Each row below holds a small network's activations on one input, seen along a few directions.
In each table, some parts of the input vary, and every possible input appears once, in random order.
Descriptions start from the smaller parts, as in this example, which fits no table here: one of 3 separate values, together with either a single point or one of 11 places around a ring or (one of 4 places along a line, together with one of 5 places around a ring).
Shared parts are said once, and a part with two or three values counts as separate values.
(in the rows, 128 means zero)

Other details of the inputs vary at random and push rows far along two fixed directions, the same in every table; ignore that.

A family of inputs:
r1: [ 78 104 105 111 120 129 132 151 123  87 199  99 135]
r2: [118 156 120 182 132 135 129 140  59 146 130 109 117]
r3: [152 148 158 117 129 129 107 101 127 158  70 165 135]
r4: [139  64 146  60 141 125 139 127 217 105 132 139 132]
r5: [134  89 145  60 130 126 136 118 223  91 127 140 135]
r6: [112 172 112 185 123 128 124 137  63 141 133 110 115]
r7: [113 183 115 184 124 129 132 128  65 137 134 105 119]
r8: [123 177 109 208 135 126 146 140 103 131 124  98 101]
r9: [ 76 106 108 112 121 131 132 152 125  88 199  97 139]
r10: [137 153 110 199 141 132 152 143  95 146 128  97  93]
r11: [155 156 157 114 129 128 113  93 129 157  74 163 135]
r12: [167 127 153 110 141 134 116 100 116 167  80 165 125]
r13: [107  74  67 119  89 119 114 174 121 104 198 103 163]
r14: [163 145 154 110 136 131 119  93 124 164  79 163 130]
r15: [ 78 129 105 107 113 123 133 136 134  80 196 100 138]
r16: [165 129 158 111 141 136 119 100 116 164  77 162 129]
r17: [112  96 153  43 116 125 114 110 192  92 129 153 157]
r18: [183 104 122 123  99 122 102 133 117 180  74 183 154]
r19: [ 77 134 114 140 113 114 136 159 171  62 181  87 125]
r20: [123  94 149  37 124 127 125 102 189  98 139 150 153]
r21: [137 121 113 210 151 136 148 160  85 153 133  97  96]
r22: [162 158 157 141 137 120 122 108 168 141  57 154 117]
r23: [125 155 114 178 138 137 133 136  59 154 140 110 114]
r24: [ 99  80 105 129 140 128 157 166 155  92 190  86 117]
r25: [165 143 152 110 135 129 118  92 122 162  80 164 126]
Each input here is: either one of 2 separate values or one of 8 places along a line or (one of 3 separate values, together with one of 5 places around a ring).
Q: A walk changes only the place on the line of 8. It starts at r21 and steps to r24. List the rest of the walk in order.
A: r4, r10, r5, r8, r22, r19

A family of inputs:
r26: [101 158 113 189 128 120 134 150  88 128 150  96 105]
r27: [ 94 104 120 103 136 136 141 134 162  86 171 111 135]
r28: [ 98 148 113 172 124 119 140 148 101 113 149 104 117]
r29: [116 160  97 190 133 131 141 135  94 133 150  96 108]
r30: [145  88 134  84 112 127 100 125 145 135 109 155 155]
r31: [131 181 123 174 127 138 124 122  33 178 120 135 125]
r32: [119  74 119  87 123 131 132 145 148 114 163 133 143]
r33: [ 82 132 110 159 132 123 151 151 104  96 181  87 115]
r34: [129 172 120 205 128 134 139 145  77 143 120 106 115]
r35: [ 92 142  98 172 126 130 135 150 117 109 170  94 119]
r36: [107 152 110 168 127 132 141 151 106 120 141  97 123]
r37: [ 98 105 129  97 113 124 136 142 169  75 165 121 138]
r38: [159 139 156 130 140 118 114 114 145 154  76 156 126]
r39: [138 167 132 191 136 126 133 131  89 159  91 125 118]
r40: [108 114 112  93 127 122 137 140 168  88 173 103 131]
r41: [158 139 141 121 134 129 128 108 148 151  86 139 124]
r42: [110 102 135  95 140 120 133 132 168  99 159 117 133]
r43: [147 185 124 188 118 134 105 121  29 189  88 144 128]
r44: [125 110 140  88 124 127 124 124 184 114 119 135 140]
r45: [163 143 154 129 135 120 129  99 133 155  67 160 119]
r46: [114 106 133 101 134 129 134 137 162  92 167 112 131]
r47: [146 132 147 100 124 136 105 102  99 158  99 163 146]
r48: [148 158 101 191 119 128 114 131  38 170 112 119 127]
r49: [139 165 130 180 145 139 141 131  84 156  99 111 111]
r50: [104 144  99 167 120 133 119 143  46 135 166 100 135]
r51: [175  98 134  95 122 126 112 112 139 160  87 167 142]
r52: [ 84 133 113 159 135 123 144 150 106 105 182  83 109]
r53: [115 157 119 169 127 127 130 145  99 132 130 104 106]
r54: [137 123 142 123 144 136 127 112 150 137 109 138 124]
r55: [181 104 153 104 124 128 109 117 140 176  60 188 140]
r56: [114 158 103 190 131 121 145 138  93 135 151  91 113]
r57: [131 119 138 102 122 124 130 119 160 110 135 130 123]
r58: [100 144 101 164 129 123 152 143 109 110 167  90 123]
r59: [155 129 160 126 146 127 126 104 145 158  79 148 125]
r60: [122 168 117 206 133 123 134 141  83 153 121 105 112]
r61: [137 132 146 122 133 128 114 116 149 135  97 151 117]
r62: [145 168 125 187 142 129 119 132  95 155  99 130 108]
r63: [153 137 159 127 127 127 117 116 141 144  84 152 118]
r64: [ 99 105 123  99 131 132 140 137 165  95 167 100 133]
r65: [130 156 111 173 130 125 138 141 101 125 151 100 112]
r66: [146 118 131  89 113 126 103 105 119 141 113 156 156]
r67: [ 92 142  89 134 105 129 125 139  74 113 191 103 143]
r68: [138 121 141 113 149 131 122 118 153 127 117 139 122]
r69: [113 123 124  69 108 127 122 112 131 121 157 150 156]
r70: [104 111 116  99 124 125 139 126 163  85 160 123 127]
r71: [121 154 117 169 131 117 137 131 100 135 137 107 105]
r72: [110  95 143  80 126 129 139 127 175  83 153 128 135]
r73: [147 161 138 185 142 140 140 127  86 155  99 119 113]
r74: [129 119 146 111 143 132 123 114 150 127 116 140 114]
r75: [111 109 128  95 138 128 134 138 162  97 159 109 129]
r76: [164 135 167 111 145 132 119 103 141 160  62 155 112]
r77: [159 138 158 124 135 129 115 103 145 149  60 174 121]
r78: [ 90 137 102 168 117 129 142 158 118  98 185  82 125]
r79: [137  94 119 109 114 125 113 140 134 136 127 143 146]
r80: [ 91 103 122 101 133 131 140 134 159  80 171 117 127]
r81: [106 107 137 103 129 129 135 133 156  95 163 112 122]
r82: [164 132 157  95 133 125 120  99 160 149  72 157 118]
r83: [172 128 157 108 130 128 124  96 166 149  77 158 131]
r84: [173 111 153  96 117 125  88 103 127 168  58 180 155]
r85: [110 151 111 191 133 135 147 147  88 126 162  84 111]
r86: [107  76 111  88 117 131 119 144 134 101 174 114 151]
r87: [120  72 116  86 122 130 125 142 145 113 162 127 147]
r88: [101  96 136  71 129 129 140 131 177  82 153 121 134]
r89: [155 139 146 126 126 126 133 110 136 133  93 148 121]
r90: [ 95 141 103 167 122 125 137 164 113  95 187  85 121]
r91: [116  79 120  87 123 133 140 146 151 117 165 138 139]
r92: [110 113 125  94 126 123 126 143 172  94 153 117 136]
r93: [155 134 144 120 129 131 135 111 148 133  98 142 132]
r94: [125  81 108  87 113 124 132 141 152 114 163 134 144]
r95: [163 139 147 124 141 117 124 108 144 150  88 148 122]
r96: [128  89 109  91 110 125 115 131 134 116 152 127 151]
r97: [141 102 128 111 117 129 127 141 139 147 120 159 136]
r98: [125 115 128  97 109 126 100 123 117 131 127 147 158]
r99: [109 150 104 165 131 128 136 135 106 119 157 102 103]
r100: [145 141 119 171 128 134 111 130  51 167 108 126 130]
r101: [155 154 104 194 125 132 141 143  58 184 113 134 109]
r102: [105 118 128 102 120 125 133 138 158  94 140 123 132]
r103: [ 98  99 125  84 124 130 130 133 188  82 158 128 146]
r104: [157 137 147 110 131 126 130 106 145 140  78 151 122]
r105: [173 145 153 116 138 132 128  99 145 160  56 156 127]
r106: [176 135 156 108 142 134 121  89 160 157  55 174 129]
r107: [ 84 118 116  75 102 126 120 134 132 101 185 135 160]
r108: [170 130 149 104 143 126 115  97 164 147  79 165 123]
r109: [113 106 140 100 138 128 140 125 163 107 139 123 138]
Q: The inputs of r108 and r68 match in every part but one. If r99 is changed in the same way as r108 into r68, which row does it become?
A: r74
Q: The inputs of r72 and r37 match in every part but one. If r73 is changed in the same way as r72 into r37, which row does it become?
A: r34
Q: The inputs of r97 and r101 match in every part but one. If r55 is changed in the same way as r97 into r101, which row does it become?
A: r94
Q: Describe the family of inputs behind these rows.
A: one of 3 separate values, together with either one of 8 places along a line or (one of 4 separate values, together with one of 5 places around a ring)
Q: Change only the choice among 3 separate values in r106. List by row number the other rows that result.
A: r27, r103
Q: Change only the choice among 4 separate values in r57. List by row number the other rows that result.
A: r71, r82, r99
Q: Change only the choice among 3 separate values in r105. List by row number the other rows that result.
A: r36, r49
Q: A walk changes only the place on the line of 8. It starts at r91 and steps to r32. List the rest of the walk in order.
A: r87, r86, r100, r50, r47, r31

A family of inputs:
r110: [146 175 131 172 129 127 125 117  95 157  91 131 116]
r111: [ 96 144 103 140 123 127 138 136 116  99 178  93 127]
r112: [ 79 137  96 138 115 122 138 148 125  82 196  84 128]
r113: [ 88 116  95 143 130 129 152 158 126  92 200  83 120]
r114: [171 183 153 173 145 133 124 100  83 186  55 153 108]
r115: [109  85 136  40 117 131 120 114 164 102 161 148 157]
r116: [142 177 143 181 139 130 129 119  82 162  86 134 106]
r117: [146 175 129 172 131 128 123 116  94 155  92 131 116]
r118: [173 160 155 129 136 128 119  92 125 169  59 162 124]
r119: [153 121 121 142 118 126 113 133 105 157 105 142 140]
r120: [113  78 131  62 128 126 141 131 199  89 163 128 140]
r121: [ 83 127 107 141 106 125 118 160 102 104 173 109 141]
r122: [147  86 156  71 130 125 122 116 204 115 100 159 139]
r123: [145 154 146 135 138 131 128 108 118 147  96 141 120]
r124: [ 91 121 101 111 113 130 129 139 101 103 189 107 142]
r125: [150 153 160 132 137 130 126 107 128 153  74 156 120]
r126: [ 94 121  98 119 106 125 123 141 108 101 185 107 150]
r127: [128 132 111 155 126 126 137 142 125 127 137 110 120]
r128: [101  79 124  77 123 123 134 143 200  77 167 122 141]
r129: [109  81 117  68 122 123 139 134 196  82 176 117 143]
r130: [131  82 135  63 124 123 126 123 207  98 134 142 145]
r131: [138 107 163  52 132 126 121  96 192 115 108 162 141]
r132: [137 124 120 138 128 124 130 133 138 128 126 122 122]
r133: [114 100 155  54 128 126 126 112 198  93 131 151 143]
r134: [161 118 144 139 122 128 105 133 116 167  74 164 135]
r135: [175 143 156 155 146 132 127 114 121 175  55 160 110]
r136: [176  85 151  64 121 126 105 102 169 152  79 182 156]
r137: [175  85 150  59 124 128 109 101 165 152  81 180 153]
r138: [123 122 127 144 135 128 140 141 131 123 136 118 115]
r139: [107 150  98 166 109 126 119 146  71 130 157 107 138]
r140: [115 152 108 199 135 131 150 156  83 136 144  96 102]
r141: [ 95 122 144 124 147 135 122 129 124 102 149  98 125]
r142: [133 125 128 146 132 125 131 137 136 129 119 125 118]
r143: [161 163 119 192 139 131 134 127  82 169  97 120 105]
r144: [ 94 145  76 192 128 127 152 164  84 109 197  67 110]
r145: [155 154 155 127 138 131 126 101 125 157  79 154 121]
r146: [118 117 109 135 124 126 136 144 142 108 156 106 126]
r147: [134 108 120 119 128 134 129 131 106 145 139 134 132]
r148: [162 159 147 132 136 129 119  97 122 160  75 153 124]
r149: [134 137 139 122 131 137 123 112  89 156 116 149 129]
r150: [112 131 106 122 113 128 122 131  95 122 159 118 143]
r151: [ 87 143 110 148 122 125 136 146 122  95 170  98 124]
r152: [104 103  99 136 109 124 122 164 115 112 170 110 141]
r153: [104 131 111 137 107 125 113 146 100 120 152 120 143]
r154: [159 185 135 186 133 129 121 112  81 170  74 134 111]
r155: [137  91 134  74 129 123 129 118 188 110 134 139 137]
r156: [125 112 140  65 124 123 123 106 181 103 134 141 143]
r157: [183 120 194  62 135 127 103  77 197 153  27 202 141]
r158: [124 122 127 144 135 130 141 141 132 123 135 117 117]
r159: [112 143 129 138 126 124 128 130 129 115 133 121 124]
r160: [118  64 134  50 126 133 129 125 168 109 160 147 148]
r161: [159 149 156 192 164 139 119 122  76 177  68 120 101]
r162: [131 150 116 192 132 128 139 147  97 144 119 111 108]
r163: [121 113 103 132 122 131 132 143  95 131 162 115 132]
r164: [101 161 117 174 131 131 141 142  91 119 152  99 112]
r165: [156 125 143 128 141 131 133 118 138 148  98 142 119]
r166: [ 75 135 105 140 117 124 141 152 130  82 188  90 127]
r167: [117 143 105 179 137 129 147 149  93 130 157  95 107]
Q: The inputs of r165 and r123 match in every part but one. If r147 is changed in the same way as r165 into r123, which row does it become?
A: r115
Q: The inputs of r121 and r134 match in every part but one. If r117 is changed in the same way as r121 into r134, which row does it become?
A: r130
Q: Describe the family of inputs behind these rows.
A: one of 2 separate values, together with either a single point or one of 8 places along a line or (one of 4 separate values, together with one of 5 places around a ring)
Q: A walk changes only the place on the ring of 5. It starts at r135 and steps to r113. List the rest of the walk in order.
A: r144, r130, r128
Q: Change only the choice among 2 separate values in r133. List by row number the other rows that result.
A: r135
Q: Change only the place on the ring of 5 in r116. List by row number the other rows that result.
A: r112, r131, r156, r159
